Each row below holds a small network's activations on one input, seen along a few directions.
In each table, some parts of the input vary, and every possible input appears once, in random order.
A made-up example of a description, with smaller parts first: line(4) and (point or (values(2) and ring(5)) or ring(11)).
Shared parts are said once, and a part with two or three values counts as separate values.
(in the rows, 128 means zero)

Other details of the inputs vary at random and push rows far along three fixed directions, the same in every table; ignore that.

A family of inputs:
r1: [167 159 135 122 171 118 196 176 143 101  69]
r2: [ 96  63 111 178  73 132  61  73 133 176 137]
r3: [101 209 112 176 132 102 195 127 187 119  32]
r4: [113  82 128 161  69 131  62  67 142 156 133]
r5: [156  93 161  87 148 160 107 133  81 138 204]
r6: [127 199 170 183  72 112 207  80  80 104 112]
r7: [149  61 133 109 148 146 112 129  81 109 209]
r8: [154  42  97  94 174 142  60 168 203 161  99]
r9: [104 161 152 201  46 111 112  65 117 135  91]
r10: [122  80  82  76 199 151  34 167 196 158 111]
r11: [109 117 104 126 117 112  67 143 203 192  35]
r12: [108 162 145 137  89 127 158 117  74 121 146]
r13: [128 108 145 151  87 132 125  81 120 135 149]
r14: [137 130 124 101 153 115 112 175 170 145  68]
r15: [100 199 132 186  72 104 170  73 109 101 141]
r16: [155 156 120  84 189 124 200 216 121  92  98]
r17: [113 131 134 137 117 134 102 115 118 125 197]
r18: [103 155 145 133 120 143 127  93 104 124 177]
r19: [131 168 111 202 122  83 237 142 163  91  23]
r20: [117 151  76 138 148 113 133 142 197 146  69]
r21: [135  95 136  63 146 157  96 152  61 124 211]
r22: [144 155 156  90 142 137 179 157  44  78 190]
r23: [144 113  95  59 221 148 112 177 162 123 126]
r24: [140  72  97  54 175 140  44 174 180 188  94]
r25: [131 108 147 155  86 126 114  86 120 117 146]
r26: [ 96 178  79 190 103  89 129 117 211 135  24]
r27: [159 113 153 120 153 136 210 136  61  86 204]
r28: [155 152 116  74 192 129 204 211 119 105 103]
r29: [185 146 124  80 200 129 198 182 122  93  92]
r30: [128 107 151 155  87 131 126  88 124 136 152]
r31: [ 98 117 144 142  67 121  40  90 129 165 123]
r32: [143 171 171 104 115 120 173 120  63  94 164]
r33: [125 113 154  88 166 164  93 135  98 115 230]
r34: [ 81 111 111 165  78 134  43  81 157 181 160]
r35: [127 102 131 158 103 125 143  94  88 113 162]
Each input here is: ring(5) and (values(2) or line(5)).
Q: Changing only the ring(5) part turns r8 into r4. The same change can be made to r33. Which row results?
A: r23
Q: Change only the values(2) part in r33. List by row number the other rows that result.
A: r17
Q: Change only the values(2) part in r15. List by row number the other rows that result.
A: r23

A family of inputs:
r36: [139  85 112 102 154 140  96 142 142 143 143]
r37: [103 160 121 152 105 116 125 116 150 141  87]
r38: [112 171 127 147 116 115 153 126 140 126  91]
r39: [130 112 144 130 109 136 121 110  91 124 169]
r40: [119 141 148 118 116 140 117 111  94 127 177]
r41: [ 81 115 115 158  73 128  31  89 158 179 111]
r42: [140  82 108  98 166 145  89 144 147 139 148]
r43: [131 115 112 130 137 124 127 135 153 135 105]
r44: [148 128 120 117 158 125 164 152 137 115 118]
r45: [138 154 125 104 161 125 156 162 132 112 117]
r46: [119 122 116 110 138 132  90 141 145 144 123]
r47: [134 129 153 134 111 132 153 115  80 108 171]
r48: [141 115 132 115 137 131 126 140 130 130 121]
r49: [116 132 119 162 100 113 132 116 144 136  82]
r50: [152 131 131 111 154 125 160 155 130 116 109]
r51: [113 123 148 156  79 126 102  88 111 141 137]
r52: [135  86 111 107 157 142  93 139 146 138 146]
r53: [113 170 127 145 113 112 144 124 136 122  95]
r54: [134 119 153 125 108 136 119 108  94 125 166]
r55: [127 119 147 138 103 132 130 106  88 121 165]
r56: [119 142 120 161 115 116 145 111 145 121 101]
r57: [129 151 122 113 148 123 141 153 139 120 109]
r58: [129 126 156 134 101 132 127 105  93 123 162]
r59: [105 159 119 149 109 116 125 117 151 141  85]
r60: [132 107 116 123 147 134 118 135 145 129 132]
r61: [139 124 118 126 145 124 150 143 144 123 111]
r62: [144 127 117 120 162 128 157 149 141 112 122]
r63: [140 155 134 144 128 114 191 137 115 102 104]
r64: [144  81 110  95 161 143  93 148 144 144 145]
r65: [131 161 161 113 129 137 163 124  74 102 189]
Q: Changing only one part turns r48 into r51. The same change can be made to r57. Which row results?
A: r53
Q: What is each input in this table made of?
A: line(5) and (values(2) or line(4))
Q: Change only the values(2) part in r57. List by row number the other rows that result.
A: r38
Q: Which other rows agree with r37 in the line(5) part? List them by row number.
A: r43, r46, r49, r52, r58
Q: Change only the values(2) part in r53. List by row number the other rows that result.
A: r59
